Here are a small network's activations along a few directions, averaged over the inputs that share one value of a field.
Related values have similar rows: they may be neighbours, one step apart, or belong to one group.
In the rows, 500 means zero.
Strong random noise was added to every row along 4 fixed directions; ignore it. To show where, here is one row again and again, with new noise each time:
[524 703 482 618 452 512 628 511 339 493 514 463 449 399 540 290 431]
[572 193 353 383 515 308 362 479 225 421 741 556 338 707 241 431 533]
[502 501 607 563 455 456 571 484 340 427 609 412 431 426 460 311 448]
[575 679  23 571 532 476 468 572 303 599 448 704 435 654 464 467 450]
[387 576 589 721 486 575 572 537 540 475 446 439 560 369 577 465 353]
[460 239 676 611 397 529 689 400 468 375 727 365 417 250 451 409 541]


Field Z:
z12: [498 348 763 327 583 355 344 451 481 402 626 465 452 663 522 240 562]
z4: [510 626 845 176 547 444 678 436 390 487 509 356 459 430 528 329 581]
z9: [532 784 416 384 421 522 458 639 364 503 374 485 466 493 503 383 366]
z7: [328 417 842 332 632 333 360 422 563 473 490 447 480 699 434 467 471]
z1: [524 434  39 569 534 529 458 509 502 580 492 726 487 602 448 669 509]
z6: [685 440 228 315 464 544 628 485 525 557 451 650 395 423 529 524 716]
z10: [474 721 823 603 506 387 328 592 479 397 453 337 677 595 461 409 368]
z2: [534 367 548 437 470 441 254 648 516 419 512 426 569 647 376 672 547]
z5: [684 813 707 604 522 548 440 468 610 559 402 392 640 470 660 362 547]
z8: [339 564 501 444 529 586 451 541 585 622 391 541 620 507 607 702 376]
z3: [372 613 520 538 505 484 607 371 486 566 465 534 458 469 589 539 438]
z11: [761 896 429 543 434 686 687 545 635 628 272 481 532 369 657 486 612]
Each value of Z is a pair of two hidden parts, and every pair occurs once (6 first parts, 2 second parts).
Q: z11 and z5 share the first part; z11 and z6 share the second. Which value has the first part of z6 and the second part of z5?
A: z12
Q: z8 and z3 share the first part; z8 and z2 share the second. Which value has the first part of z2 and the second part of z3?
A: z10

Field N:
n8: [405 331 596 431 712 368 125 494 614 565 403 552 630 866 437 755 404]
n1: [580 784 505 681 315 763 758 571 625 506 377 390 557  78 703 449 531]
n11: [511 534 427 384 557 383 422 550 254 438 511 527 455 661 349 405 311]
n12: [293 372 662 544 548 541 503 443 614 478 553 475 544 431 603 476 426]
n9: [469 602 723 479 430 479 446 572 373 462 553 322 583 505 439 496 403]
n6: [599 267 541 437 555 475 460 460 616 482 557 537 537 553 465 552 621]
n7: [370 552 616 498 517 584 573 511 652 568 380 470 539 427 576 615 490]
n4: [500 458 639 694 401 491 606 387 523 407 636 387 481 355 499 492 579]
n5: [466 410 429 328 489 410 536 431 373 528 540 574 331 587 452 482 494]
n10: [620 674 538 565 514 454 360 594 475 459 413 464 494 610 484 301 445]
n3: [279 373 545 730 568 542 427 521 697 460 460 531 649 474 538 636 360]
n2: [639 800 345 425 464 579 669 577 452 586 363 554 462 383 630 383 625]
Each value of N is a pair of two hidden parts, and every pair occurs once (6 first parts, 2 second parts).
Q: n9 and n4 share the first part; n9 and n1 share the second. Which value has the first part of n1 and the second part of n4?
A: n10
Q: n7 and n8 share the first part; n7 and n2 share the second. Which value has the first part of n2 and the second part of n8?
A: n6
